Look-ups in named tables: a row name and a column name give one cell, copied from the table.

Table vidosom
,tirike,tebi
loz,90,224
ganabib,244,155
zaro,71,250
tivamu,20,221
beb,204,131
vus,252,181
modabo,26,133
bukufot,41,207
dimivi,151,181
sesu,10,174

modabo, tebi: 133
zaro, tirike: 71
dimivi, tebi: 181
bukufot, tirike: 41
beb, tebi: 131
vus, tirike: 252
dimivi, tirike: 151
ganabib, tirike: 244
loz, tirike: 90
vus, tebi: 181
tivamu, tebi: 221
zaro, tebi: 250
sesu, tebi: 174
bukufot, tebi: 207
tivamu, tirike: 20
Which row has the largest tirike? vus

mave:
,nimipan,sasilet,kab,saneba,kep,suru,tisek,nolu
kud,-30.078,-22.714,-1.533,17.600,-20.140,64.465,59.251,18.377
revu,61.112,82.141,75.081,52.178,71.056,5.451,38.904,21.814
fataba,-17.502,-16.502,52.563,8.639,-8.043,51.618,63.864,30.440
lut,-21.036,9.856,-51.351,47.452,-4.798,61.466,53.032,-5.736

tisek of kud is 59.251
kep of fataba is -8.043
kep of kud is -20.140
saneba of kud is 17.600
sasilet of fataba is -16.502
kep of lut is -4.798
kab of kud is -1.533
tisek of revu is 38.904
nimipan of kud is -30.078
kab of revu is 75.081
nimipan of fataba is -17.502
kep of revu is 71.056
kab of fataba is 52.563
nolu of fataba is 30.440
saneba of fataba is 8.639
tisek of fataba is 63.864
nolu of revu is 21.814

pepagu:
,pob,luko,begiv,gimipi,megoru,zuz,kobu
lus,-5076,4960,3693,4151,4949,4138,4873
bido,-3884,3345,2478,2805,3330,2805,3289
bakim,-2987,2139,1575,1801,2121,1812,2106
gev,-2635,1658,1212,1399,1639,1415,1635
ros,-6179,6441,4803,5385,6435,5360,6327
suf,-4681,4420,3286,3701,4408,3694,4344

bakim, luko: 2139
bakim, kobu: 2106
suf, gimipi: 3701
suf, pob: -4681
lus, megoru: 4949
ros, kobu: 6327

Table tezeg
fields: porefud, ded, duvo, kogufal, pif, ter, kazu, papu, gam, gilozu
zudit: [76, 167, 39, 15, 90, 99, 38, 223, 183, 158]
ganali: [146, 123, 89, 141, 46, 183, 115, 185, 184, 94]
bavip: [110, 193, 127, 115, 235, 118, 131, 155, 182, 170]
rogoleg: [178, 119, 180, 113, 51, 133, 134, 177, 78, 198]
dedu: [184, 110, 182, 113, 27, 136, 133, 181, 71, 196]

porefud of dedu: 184
porefud of ganali: 146
kazu of dedu: 133
gilozu of dedu: 196
ded of bavip: 193
kazu of rogoleg: 134
ter of ganali: 183
gam of ganali: 184
papu of bavip: 155
duvo of zudit: 39
pif of rogoleg: 51
gam of bavip: 182
pif of ganali: 46
papu of ganali: 185

nad =
cols = seburo, dezu, relut, bobin, zot
gefivu: [623, 928, 894, 348, 617]
fet: [364, 683, 537, 182, 582]
dedag: [299, 58, 224, 408, 378]
kib: [611, 918, 886, 335, 606]
vanumo: [303, 348, 317, 266, 550]
redazeg: [412, 761, 633, 191, 564]
zutuduk: [674, 991, 894, 403, 684]
kurovum: [353, 663, 520, 187, 586]

What is the relut of gefivu in nad? 894
What is the bobin of vanumo in nad? 266
What is the bobin of kurovum in nad? 187
What is the bobin of zutuduk in nad? 403
What is the bobin of kib in nad? 335
What is the seburo of kib in nad? 611

gor:
        zape  noze  pogidi  tosamub  sesu  sanom
sas      6.4   3.2     3.4      4.8   7.3    6.3
fada     4.2   4.7     4.6      5.5   5.0    6.0
lir      5.8   8.0     2.8      8.5   7.3    6.0
tafova   1.9   7.1     2.8      3.2   3.9    5.4
rodima   3.9   6.3     3.9      6.8   8.1    6.7
dano     4.0   5.5     7.2      4.9   2.6    7.5
toz      5.3   7.1     4.7      3.8   7.6    4.1

dano, noze => 5.5
dano, sanom => 7.5
rodima, sanom => 6.7
lir, tosamub => 8.5
lir, zape => 5.8
dano, zape => 4.0
sas, sesu => 7.3
sas, noze => 3.2
fada, zape => 4.2
tafova, noze => 7.1
lir, noze => 8.0
sas, tosamub => 4.8

tasil
fields: vidut, gokera, bosat, lepi, dimaro, kabud, tar, lagak
setisam: [52, 65, 51, 53, 44, 67, 45, 63]
dor: [41, 39, 63, 63, 60, 46, 62, 42]
mozuki: [64, 70, 31, 47, 50, 60, 57, 54]
let: [57, 28, 33, 72, 42, 81, 29, 12]
ladaza: [79, 58, 49, 77, 92, 34, 15, 62]
sironu: [64, 82, 24, 48, 46, 71, 52, 63]
farer: [53, 52, 52, 53, 52, 52, 52, 53]

What is the lagak of sironu in tasil? 63
What is the kabud of let in tasil? 81
What is the tar of setisam in tasil? 45
What is the gokera of sironu in tasil? 82
What is the tar of dor in tasil? 62
What is the bosat of setisam in tasil? 51
What is the kabud of sironu in tasil? 71
What is the gokera of dor in tasil? 39

Table fotuzu
,kip,nirib,dukove,nok,pulur,kadud,roba,tudidub,taben
vivuto,-84134,-72784,-95197,18793,-66821,-48702,-53684,-33540,-97374
mutu,-7007,-7034,-7000,-6931,-7021,-6970,-7031,-7053,-6995
lep,87171,84936,93932,-16549,75029,49786,66646,56106,94692
dunur,23263,20112,2513,49318,-35683,71499,-42614,-42653,10238
melo,-42520,-32057,-41527,4139,-7047,-43089,4619,18877,-46354

dukove of melo = -41527
dukove of vivuto = -95197
kip of melo = -42520
pulur of dunur = -35683
nirib of dunur = 20112
pulur of lep = 75029
nok of dunur = 49318
tudidub of dunur = -42653
kip of dunur = 23263
nok of mutu = -6931
tudidub of melo = 18877
tudidub of vivuto = -33540
tudidub of mutu = -7053
kadud of melo = -43089
roba of mutu = -7031
pulur of vivuto = -66821

